Each row below holds a small network's activations on one input, seen along a few directions.
Each table varies a few parts of the input and shows all the possible inputs, shuffled.
A made-up example of a description, with smaller parts first: one of 6 places along a line, together with either a single point or one of 9 places along a line or (one of 3 separate values, together with one of 8 places around a ring).
Shared parts are said once, and a part with two or three values counts as separate values.

Other details of the inputs vary at random and push rows far along three fixed directions, the same in every table; ignore that.

Table:
x1: [-14 -18  20  25  42 -13   7 -67  36 -13  40  75 -62 -24]
x2: [-33  37  19  -6  47  43  -8 -17 -22 -26  30   1   8 -69]
x3: [ 86  94 -47 -32  94   0  30 -50  11 -72  41   0  28  97]
x4: [  -6 -107   28   31   23  -33  -23  -90   57    4  -70   73  -89   43]
x5: [-44  67  15  38  61  74 -18 -29 -35 -51  36  29   3 -47]
x6: [ -3  -2  -1   0  56  12 -13 -71  48 -18   2  68 -75   4]
x7: [-35  68  24  -2  58  72 -13   3 -21 -22  45   6 -14 -76]
x8: [-40 -36   5  33 -35  17 -10  52 -43  23   3 -67  52 -16]
x9: [  4 -59   1  -3 -50 -35  12  57 -30  35 -46 -53  29  17]
x10: [ 52   6 -34 -39  43 -12  -5 -45  37 -10 -10  18 -31  75]
x11: [-10 -56  20 -27 -65 -33   7  72 -46  89 -24 -79  17 -44]
x12: [  4  10 -13  42  25  -3  13 -45  -1 -30  28  46 -20  17]
x13: [-37 -40  51  29 -29  -6  -3 -18  47  35 -11  46 -70 -63]
x14: [ 50  62 -49  12  82  28   0 -48   7 -90  36 -13  55 124]
x15: [ 23 -66 -28 -28 -66 -62  21  53  -9  82 -58 -67   6   8]
x16: [ -46 -117   31  -16  -52  -25  -35   10    8  103  -91  -21  -53  -55]
x17: [ 89  26 -46 -36  10 -58  35 -38  46 -42  10   3  38 115]
x18: [ 47 -70 -13 -34  -4 -65   1 -46  21  42 -63 -19 -21  67]
x19: [  48   22  -35  -45  -37    4   -1   83  -80   25  -54 -113   72   57]
x20: [  5   1  13 -37   4   4  -6  26 -35  34 -17 -57  19 -12]
x21: [-20  33  21 -21  27  45 -20  16 -22   8  19 -17  -8 -44]
x22: [ 30 -42   9   0 -23 -52  24 -26  43  28 -28   8 -26  26]
x23: [-46  -3   8  13 -50  29 -11  79 -78  41  -2 -46  37 -79]
x24: [-67  29  32  34 -28  55 -22  38 -33 -12  18  18  24 -90]
x25: [ 67  66 -61  -4  15 -11  34   4 -32 -38  29 -19  47  87]
x26: [  6 -13   4 -11 -44 -28  24  26   0  27 -22 -40  32 -18]
x27: [ -86   14   29    9   18   51  -31   16   -4   -9   60   43  -12 -119]
x28: [-54 -33  34  31  46   1 -21 -85  49 -24  53 111 -66 -60]
x29: [ -5  36   4  24  14  22 -12 -25  25 -64  31  67  -6  19]
x30: [-14  -6  20  16 -20   3   5  21  11 -29 -15   4  29   4]
x31: [-42 -36  26  73  14  14 -21 -65  60 -48  19  67 -22  21]
x32: [ 40 100 -37 -44   6  18  16  47   2 -53  50 -25  65  39]
x33: [-49 -41  26  -8 -52  -5 -16  33  18  39 -21  -1  -5 -62]
x34: [-12  75 -17 -13 -23  51  -2 105 -91 -16  40 -69  89 -33]
x35: [-53  45  38  39  12  53 -22  16  -3 -64  41  40  21 -53]
x36: [-47   6  27  36   9  29 -20  14 -21 -29  34  33  -5 -50]
x37: [ 85 -37 -57 -48 -21 -75  23  -4  31  31 -23 -18 -18 109]
x38: [ 69  40 -57 -42  43 -16  19 -22  15 -28 -13 -22  18  84]
x39: [ 10 -29   1  -2 -18 -26  17  12   3  50  -7 -14 -37 -16]
x40: [-35  -1  11 -11 -47   5   5  62  -6  30 -19 -38  32 -66]
x41: [ 23 -11 -13  24 -36 -26  17 -14   9   6 -32  12  -1  51]
x42: [ 53 -58   2 -21 -37 -77  18 -25  47  38 -41  -2 -18  66]
x43: [ 25 -81  -1   2 -48 -66  13 -33  73  50 -60  32 -71  32]
x44: [ 17  49 -20  24  71  35 -10 -82   7 -60  20  65 -28  48]
x45: [-73 -37  52  60 -52  19  -9   3  -8  29 -23  22 -22 -87]
x46: [ -8  45   2  -5  44  27  -4 -10   9 -25  75  41 -22 -24]
x47: [ 30  38 -42 -43 -31  -4  29  87 -45  27   9 -86  52   0]
x48: [-40  -9  20  22   9  40 -35 -14 -29   7 -23  20 -20 -45]
x49: [  0   1  -5  -2  10 -15  19 -11  -3  -4  26   4   6 -25]
x50: [ 21 -80   5   7 -11 -41 -20 -27   8  31 -82  -2 -43  61]
x51: [ 34 119 -20 -43   4  36  23  76 -29 -37  60 -63  85   8]
Each input here is: one of 3 separate values, together with either a single point or one of 6 places along a line or (one of 2 separate values, together with one of 5 places around a ring).
Changing only the choice among 3 separate values turns x25 into x41. The same change can be made to x15. Which row results?
> x40
Change only the choice among 3 separate values in x43. List by row number the other rows that result.
> x6, x47
Change only the choice among 3 separate values in x2. List by row number the other rows that result.
> x26, x49
Change only the choice among 2 separate values in x43. List by row number the other rows that result.
> x32
Start at x4 and move only the place on the line of 6, one step at a time. The first step leads to x50. Which rows follow, in order?
> x19, x48, x44, x5

Table:
x52: [ 32 -50  -6  -8 -39 -45   6   9  -7  54 -55 -33 -17  27]
x53: [ -2  23   1   6  12   4   2 -28  23 -20  20  46 -23  -5]
x54: [  8  41 -11 -16  18   9  11  12   7 -28  36  -6  23   8]
x55: [ 27 -35  -6  -5 -21 -30   3   5  -2  36 -32 -16 -21  28]
x56: [-81 -83  70  49 -34  13 -28 -10  -1  49 -52  20 -51 -84]
x57: [-79 -43  40  38 -52  23 -22  33 -20  37 -19  17 -16 -90]
x58: [-31  19  11  11  -7  33 -12  23 -28 -26  27  -9  37 -30]
x59: [ 45 -22 -26 -11 -14 -28   7  -1  -4  -3 -44 -31  17  79]
x60: [ 22  58 -15 -19  29  22   0  21 -14 -33  31 -12  32  17]
x61: [-51  33  41  47  35  52 -18 -19  -3 -49  39  47  -4 -56]
x62: [-19 -18  15   2 -31  -1   0  30  -9  37  -5 -19  -7 -37]
x63: [ 21  -5  -4  -7   8 -23   5 -29  37  -7   2  26 -18  29]
x64: [ 30  59 -23 -14  16   8  18  10  -7 -30  34 -15  31  18]
x65: [  5  -8  -5  -6 -13  -8  11  17 -22  21   4 -25  18  -9]
x66: [  0   2   0  -2   3   3   5  16 -22   7   8 -16   8 -16]
x67: [ 45  -8 -20  -5  28 -29   8 -62  27 -12 -17  34 -37  69]
x68: [ 13  -2 -10  -7 -22 -16  15  13   7  16  -8 -12  -3   9]
x69: [  1  26  -1 -17  -4  11   4  35  -6  -1  17 -22  24  -9]
x70: [ -4   3   1 -12  -4  -6   0   9  -9   6   7 -11  15 -14]
x71: [ -4  14 -10  -7   5  15   3  25 -24   9   4 -38  26 -14]
x72: [ -2  -2  11  14 -26  -6  12  24  -3   5 -10 -29  29   0]
x73: [ 29  37 -24  -8  24  -3  13  -1 -13 -23  18  -8  18  21]
x74: [ -3   9  -4   3 -18   6   2  30  -8 -18   9 -24  36   3]
x75: [ 27 -10 -15  -7  -5 -21  10   4  -6  15 -10 -17  -7  29]
x76: [ -3   1   3   2  21  -2   2 -33  39 -24  18  53 -24  -2]
x77: [-21  24  15   1  11  25  -9  -4  19 -19  24  39 -14 -31]
x78: [  5  19  -7 -16   0  -5   8  17   2  -4  12 -14  23  -7]
x79: [-23  -5  10  -1 -25   3   6  39 -17  26   8 -31   7 -42]
x80: [ 12 -41   4  14 -25 -20   3  -9   7  23 -52 -25   4  37]
x81: [-26  17  10   4  19  29  -8  -2 -17  -9  17   6 -11 -31]
x82: [  8 -56  -5  32  10 -27  -8 -63  27  -3 -31  57 -55  54]
x83: [ 18 -16  -8 -17  -5 -16  -6  -8  10  19 -33 -13  -2  29]
x84: [ 73  -2 -30  -2  -7 -48  30 -24  14 -15 -19 -18  27 110]
x85: [  7  53  -9 -12  41  24   3   8 -11 -41  42   4  28  -2]
x86: [-22  -7  13  -9 -29  -1  -1  29  -2  22 -13 -10   5 -46]
x87: [  7  10  -4  -6 -10   1   5  10 -19  14   6 -17  13  -7]
x88: [ -8  12  -7  -3 -16  26 -10  36 -30  -6 -13 -46  48   1]
x89: [-24  20   9  10  14  20   3 -11  10 -20  33  38 -12 -40]
x90: [  4  20  -9 -10  11   7   5   7 -26  -1  -2 -22  13  -6]
x91: [  4  22 -10  -8   3  21  -4  21 -19   6   2 -32  17  -2]
x92: [ -3   9  -3   3  42  10 -13 -44  35 -30  18  40 -26  16]
x93: [-16  -5  12  -4 -15  17  -7  31 -33  29 -17 -32   0 -31]
x94: [-18   2   9 -12  -9  23 -17  33 -16  20 -10 -32  12 -28]
x95: [  0   5   2   1  32   0   1 -37  24 -27  33  40 -13   4]
x96: [ -2   2  -4  -7 -17  -5  15  36 -16  18   8 -35  22 -23]
x97: [ -7 -19  -3  35  10  -7  -7 -40  13 -18  12  52 -21  22]
x98: [-44  25  29   8  38  44 -24 -21  -1 -26  24  41 -22 -55]
x99: [ 51 -26 -21 -26 -22 -45  10   2  10  27 -26 -26   3  66]
x100: [  7 -39 -14  35  16 -15 -12 -62  35 -13 -19  54 -39  53]
x101: [-26 -69  36  32 -51 -23  -2 -12  27  38 -51  20 -34 -19]
x102: [ -1  10  -4   2  43   6 -10 -51  32 -32  11  43 -21  11]
x103: [ 76  20 -50 -21  12 -47  34 -22  23 -17   3  -9  17  88]
x104: [ -2  22 -11 -11  -5  18   1  36 -30  11   1 -51  29  -9]
x105: [-22  31  13   9  50  30 -14 -28  17 -45  47  52 -23 -22]
x106: [  1  11   4 -16  -8   3  -2  15 -14   6   6 -17  18 -10]
x107: [  7   8  -4  -5 -10   3   3  16 -17  14   9 -17  10  -3]
x108: [ 22 -33  -3   6  28 -37  -3 -67  48 -12 -11  59 -53  38]
x109: [ -6 -48   8   8 -57 -22  -3  19   9  23 -44  -9  -3   4]
x110: [ 22 -14 -13  -9 -10 -11   0  -4  -2  25 -31 -25  -2  22]
x111: [-26   1  24   5  10  18 -20  -4  -1  -2   6  22 -19 -42]
x112: [ -1  17  -1   0  23   1   1 -32  41 -32  24  53 -26  11]
x113: [ 15  51 -20 -22  36  25   2   9  -9 -34  27 -19  43  15]
x114: [ -1  22  -3 -20  11   8  -2  17 -22  -5  -3 -25  21  -8]
x115: [  5  28  -6 -17   4   8   5  24 -15  -8  26 -24  28   0]
x116: [ -2  14 -10  16  -5  11  -3  27 -35 -11   5 -12  27   9]
x117: [-65 -32  44   9  -4  29 -26   9 -10  25  -7  11 -32 -80]
x118: [ 11 -14  -5 -15 -10 -20  12  14  11  14  -3 -16  10   6]
x119: [  3  22   2  -2  17   6  -2 -27  32 -27  16  45 -18   0]
x120: [ -1  11  -3   8  45  13   2 -40   9 -28  21  36 -23   2]
x121: [ -4  18 -11  -9   1  14   1  20 -26   7  -2 -37  26 -16]
x122: [-15 -40   4  40  -4 -19  -6 -35  31  -6   1  53 -37  13]
x123: [ 29 -45 -15 -13 -50 -51  19   9   8  49 -51 -24 -10  24]
x124: [  1  16  -2 -19  14  12   2  20 -21  -4   2 -25  22  -6]
x125: [-24  -2  13  17  19   9  -4 -37   6 -11  28  43 -24 -37]
x126: [-22 -92  25  17 -43 -38  -5 -19  15  65 -37  11 -59 -20]
x127: [ 20  49 -13 -24  24  21   2  19 -18 -23  15 -22  29  22]
x128: [  0  10  -1   5  -7  13  -8  25 -24 -21   1 -19  30   7]
x129: [ -2 -36   8  -2 -48 -21   4  23   3  48 -35 -13 -20 -12]
Changing only one part turns x58 into x74. The same change can be made to x106. Which row results?
> x63
Changing only one part turns x105 into x117. The same change can be made to x66. Which row results?
> x120
Describe the family of inputs behind these rows.
> one of 6 places along a line, together with either one of 3 separate values or (one of 2 separate values, together with one of 5 places around a ring)
Change only the place on the line of 6 in x79. List by row number the other rows that result.
> x68, x75, x81, x104, x126
Change only the place on the ring of 5 in x91. List by row number the other rows that result.
> x71, x104, x110, x121
